These are the activations of a small network on made-up records, seen along a few directions, one row for each record.
Each row is followed by the record's values for the fields H, N, S, C, F, B, G.
Not every record has every field; a missing one is left out.
Other fields move the rows too, some of them a lot.
In the rows, zero is written as 500.
Strong random noise was added to every row along 2 fixed directions; ignore it. To show where, here is one row again and again, with new noise each time:
443	468	424	407	614	478	455	430	640	487	387	404	476	465	541	316
501	510	479	432	550	491	491	514	535	507	479	455	499	524	488	447
521	539	532	478	426	470	547	588	414	513	570	473	555	593	413	657
416	484	486	490	384	409	549	505	473	475	492	382	589	560	422	675

623	469	548	688	506	455	538	527	650	677	640	668	439	632	507	528
<H:h2 N:n1 S:s3 F:f2 B:b2 G:g2>
446	503	462	449	574	498	483	477	542	438	420	435	482	508	495	421
<H:h2 N:n2 S:s1 C:c1 F:f1 B:b2 G:g2>
399	381	515	654	361	307	592	472	583	595	559	410	569	671	442	725
<H:h1 N:n2 S:s3 F:f2 B:b2 G:g2>
436	452	453	554	481	476	490	414	655	507	461	474	499	458	524	462
<H:h2 N:n3 S:s2 F:f2 B:b1 G:g1>
477	536	521	424	424	522	496	542	276	419	504	445	562	468	455	629
<H:h1 N:n1 S:s1 C:c1 F:f1 B:b1 G:g2>
499	568	523	445	678	581	490	642	415	502	633	512	439	736	426	466
<H:h1 N:n1 S:s1 C:c1 F:f1 B:b2 G:g1>
393	508	447	460	491	484	452	399	507	419	400	437	521	412	488	495
<H:h2 N:n1 S:s4 F:f1 B:b1 G:g2>
378	420	448	532	420	458	517	425	553	426	423	372	574	494	469	575
<H:h1 N:n2 S:s2 F:f2 B:b1 G:g2>
521	522	512	524	541	513	511	548	512	519	562	545	468	601	480	507
<H:h1 N:n1 S:s1 C:c1 F:f1 B:b2 G:g1>
415	495	454	503	474	458	489	443	578	438	405	431	500	456	515	479
<H:h1 N:n3 S:s1 C:c1 F:f1 B:b2 G:g1>
733	511	570	652	430	491	525	516	639	656	537	721	433	407	591	446
<H:h1 N:n3 S:s3 F:f2 B:b2 G:g1>
315	461	480	464	262	446	522	446	299	326	386	297	677	347	452	743
<H:h2 N:n3 S:s1 C:c1 F:f1 B:b1 G:g2>
548	574	549	451	492	547	504	587	335	459	540	533	506	506	455	565
<H:h2 N:n1 S:s1 C:c1 F:f1 B:b1 G:g2>
473	467	455	466	533	473	492	465	529	484	462	449	489	532	511	462
<H:h1 N:n2 S:s1 C:c1 F:f1 B:b2 G:g2>
648	574	545	480	529	552	515	606	446	568	600	611	444	560	501	491
<H:h2 N:n1 S:s1 C:c1 F:f1 B:b2 G:g1>
348	444	471	537	236	386	552	384	452	360	351	352	660	357	446	743
<H:h1 N:n2 S:s4 F:f2 B:b1 G:g2>
545	533	502	523	484	509	497	521	518	521	538	551	495	496	483	517
<H:h2 N:n3 S:s4 F:f2 B:b2 G:g2>
423	414	474	541	362	401	543	400	539	472	428	426	571	437	517	603
<H:h1 N:n2 S:s1 C:c1 F:f2 B:b1 G:g1>
384	496	465	456	657	508	484	538	510	470	541	412	462	695	454	446
<H:h1 N:n1 S:s1 C:c1 F:f1 B:b2 G:g1>
286	520	484	451	316	475	510	511	239	321	478	300	654	513	359	809
<H:h1 N:n3 S:s4 F:f1 B:b1 G:g2>
554	523	521	497	306	521	506	470	427	428	397	520	573	238	549	566
<H:h1 N:n3 S:s1 C:c1 F:f1 B:b1 G:g1>
599	520	545	539	283	485	551	493	425	488	469	566	567	349	512	656
<H:h1 N:n2 S:s1 C:c1 F:f1 B:b1 G:g1>
584	614	572	452	590	542	524	656	401	578	669	581	464	687	403	554
<H:h2 N:n2 S:s4 F:f1 B:b2 G:g1>
515	496	519	516	360	447	558	523	439	466	487	463	566	496	456	654
<H:h1 N:n2 S:s1 C:c1 F:f2 B:b2 G:g2>
501	517	524	484	451	504	535	595	394	464	552	456	543	554	449	597
<H:h2 N:n3 S:s1 C:c1 F:f2 B:b2 G:g2>
513	496	497	626	236	399	567	437	587	526	477	530	581	394	483	706
<H:h2 N:n3 S:s4 F:f2 B:b2 G:g1>
559	508	514	426	599	611	467	540	458	467	482	526	484	417	553	341
<H:h1 N:n1 S:s1 C:c1 F:f2 B:b1 G:g1>
458	438	469	517	413	447	506	387	547	477	404	470	538	377	553	514
<H:h1 N:n2 S:s1 C:c1 F:f1 B:b1 G:g1>
400	398	465	541	464	418	483	391	608	513	389	403	541	382	565	441
<H:h2 N:n3 S:s3 F:f2 B:b1 G:g2>
622	553	562	574	392	510	555	590	490	536	574	605	510	495	480	602
<H:h2 N:n3 S:s1 C:c1 F:f2 B:b2 G:g1>
301	414	462	469	370	396	527	425	488	388	371	285	618	407	499	588
<H:h1 N:n3 S:s1 C:c1 F:f2 B:b1 G:g1>
488	398	485	699	277	340	550	385	679	550	412	494	544	401	552	616
<H:h1 N:n3 S:s3 F:f2 B:b2 G:g2>
419	542	439	418	675	545	440	515	532	468	510	432	420	655	449	396
<H:h1 N:n1 S:s2 F:f1 B:b2 G:g2>
337	422	447	539	334	384	534	391	536	449	436	345	596	472	455	671
<H:h2 N:n1 S:s2 F:f2 B:b1 G:g2>
663	577	521	435	507	574	480	555	488	507	470	589	446	381	561	381
<H:h1 N:n3 S:s1 C:c1 F:f1 B:b2 G:g1>
456	460	533	584	292	418	568	440	464	488	497	495	621	419	468	727
<H:h2 N:n2 S:s4 F:f2 B:b1 G:g1>
404	385	412	565	451	411	496	317	751	521	383	438	507	401	574	430
<H:h2 N:n1 S:s2 F:f2 B:b1 G:g1>
431	452	459	484	498	469	508	446	530	484	459	432	517	511	515	499
<H:h2 N:n2 S:s1 C:c1 F:f1 B:b1 G:g1>
769	596	551	349	752	704	422	612	424	555	545	694	368	427	588	181
<H:h2 N:n2 S:s1 C:c1 F:f1 B:b1 G:g2>
540	505	535	466	597	499	530	588	513	558	578	505	471	624	484	453
<H:h2 N:n2 S:s1 C:c1 F:f2 B:b2 G:g1>
221	408	454	520	326	393	548	402	439	356	397	262	660	472	437	725
<H:h2 N:n1 S:s1 C:c1 F:f1 B:b1 G:g1>
603	538	536	477	520	562	500	530	498	497	489	579	477	428	524	432
<H:h1 N:n2 S:s1 C:c2 F:f2 B:b1 G:g1>
712	501	580	705	475	470	547	554	634	732	692	753	414	622	523	542
<H:h1 N:n1 S:s3 F:f2 B:b2 G:g1>
767	612	573	433	628	652	466	620	448	575	574	722	388	434	571	308
<H:h2 N:n1 S:s1 C:c1 F:f1 B:b1 G:g1>
476	457	450	484	497	465	471	360	610	488	377	494	495	347	573	393
<H:h1 N:n2 S:s4 F:f2 B:b1 G:g1>
665	601	630	576	336	546	567	659	307	556	697	677	559	516	422	755
<H:h2 N:n3 S:s4 F:f2 B:b1 G:g1>
237	455	450	516	317	361	550	403	419	385	442	286	651	557	367	812
<H:h2 N:n2 S:s4 F:f1 B:b1 G:g2>
365	493	486	376	562	511	488	524	412	411	448	341	538	505	478	466
<H:h2 N:n1 S:s1 C:c2 F:f1 B:b1 G:g1>

Which values does each new row have?
644	542	522	491	446	555	483	475	560	493	402	611	476	238	600	372
<H:h2 N:n3 S:s1 C:c1 F:f2 B:b1 G:g1>
453	551	481	347	676	583	428	550	362	424	491	437	455	558	482	386
<H:h1 N:n1 S:s1 C:c1 F:f1 B:b1 G:g2>
614	583	524	467	570	574	474	572	503	506	510	594	427	471	530	385
<H:h1 N:n3 S:s1 C:c1 F:f1 B:b2 G:g1>
483	556	540	491	327	520	534	552	324	399	483	469	594	429	442	697
<H:h1 N:n3 S:s1 C:c1 F:f1 B:b1 G:g1>
557	489	493	508	669	544	450	501	570	590	542	568	407	565	546	329
<H:h2 N:n1 S:s3 F:f1 B:b1 G:g2>
725	627	622	475	434	606	553	693	271	543	652	660	510	532	446	635
<H:h2 N:n2 S:s1 C:c1 F:f1 B:b1 G:g1>
383	495	424	432	521	489	460	474	484	427	459	370	509	538	468	494
<H:h1 N:n3 S:s4 F:f1 B:b2 G:g2>
530	485	536	557	401	440	579	554	459	552	601	514	536	621	447	675
<H:h1 N:n2 S:s1 C:c1 F:f2 B:b2 G:g1>
508	472	505	452	617	492	512	552	533	547	548	471	469	619	505	414
<H:h1 N:n2 S:s1 C:c1 F:f2 B:b2 G:g1>
628	514	609	631	467	506	553	618	425	619	681	647	489	626	457	630
<H:h2 N:n1 S:s3 F:f2 B:b1 G:g2>
505	462	472	494	548	464	518	484	572	555	517	488	469	578	523	457
<H:h2 N:n2 S:s1 C:c1 F:f1 B:b2 G:g1>
392	411	425	435	494	454	470	349	576	396	291	364	538	317	572	382
<H:h1 N:n2 S:s1 C:c1 F:f2 B:b1 G:g2>
330	430	456	524	481	403	548	478	509	474	522	351	549	690	429	635
<H:h1 N:n2 S:s1 C:c1 F:f1 B:b2 G:g1>
331	324	409	676	527	334	523	328	841	605	473	418	479	621	544	457
<H:h2 N:n1 S:s3 F:f2 B:b2 G:g1>
437	503	465	393	593	553	431	467	513	446	419	433	488	393	541	330
<H:h1 N:n3 S:s4 F:f2 B:b1 G:g1>
599	516	495	447	530	553	466	465	537	506	427	567	459	330	597	343
<H:h2 N:n1 S:s1 C:c1 F:f1 B:b1 G:g1>
264	415	361	400	638	423	442	344	627	405	319	272	480	521	532	342
<H:h2 N:n2 S:s1 C:c1 F:f1 B:b2 G:g2>
413	463	458	501	468	457	497	412	595	501	460	434	506	465	505	500
<H:h2 N:n1 S:s2 F:f2 B:b1 G:g1>
397	390	458	622	316	368	522	342	619	490	380	419	585	352	538	590
<H:h2 N:n3 S:s3 F:f2 B:b1 G:g2>
621	564	523	398	572	591	471	556	406	486	489	561	461	437	526	397
<H:h2 N:n2 S:s1 C:c1 F:f1 B:b1 G:g2>
308	471	442	419	573	449	471	482	501	433	439	310	537	554	467	475
<H:h2 N:n3 S:s4 F:f1 B:b2 G:g2>
483	524	512	521	160	411	568	443	368	436	426	448	659	335	429	827
<H:h2 N:n2 S:s4 F:f1 B:b1 G:g2>
527	555	505	333	644	621	423	554	426	401	381	463	478	333	559	259
<H:h2 N:n3 S:s1 C:c1 F:f1 B:b1 G:g2>
610	563	502	368	505	601	434	480	451	393	316	525	482	171	600	293
<H:h1 N:n3 S:s1 C:c1 F:f2 B:b1 G:g2>
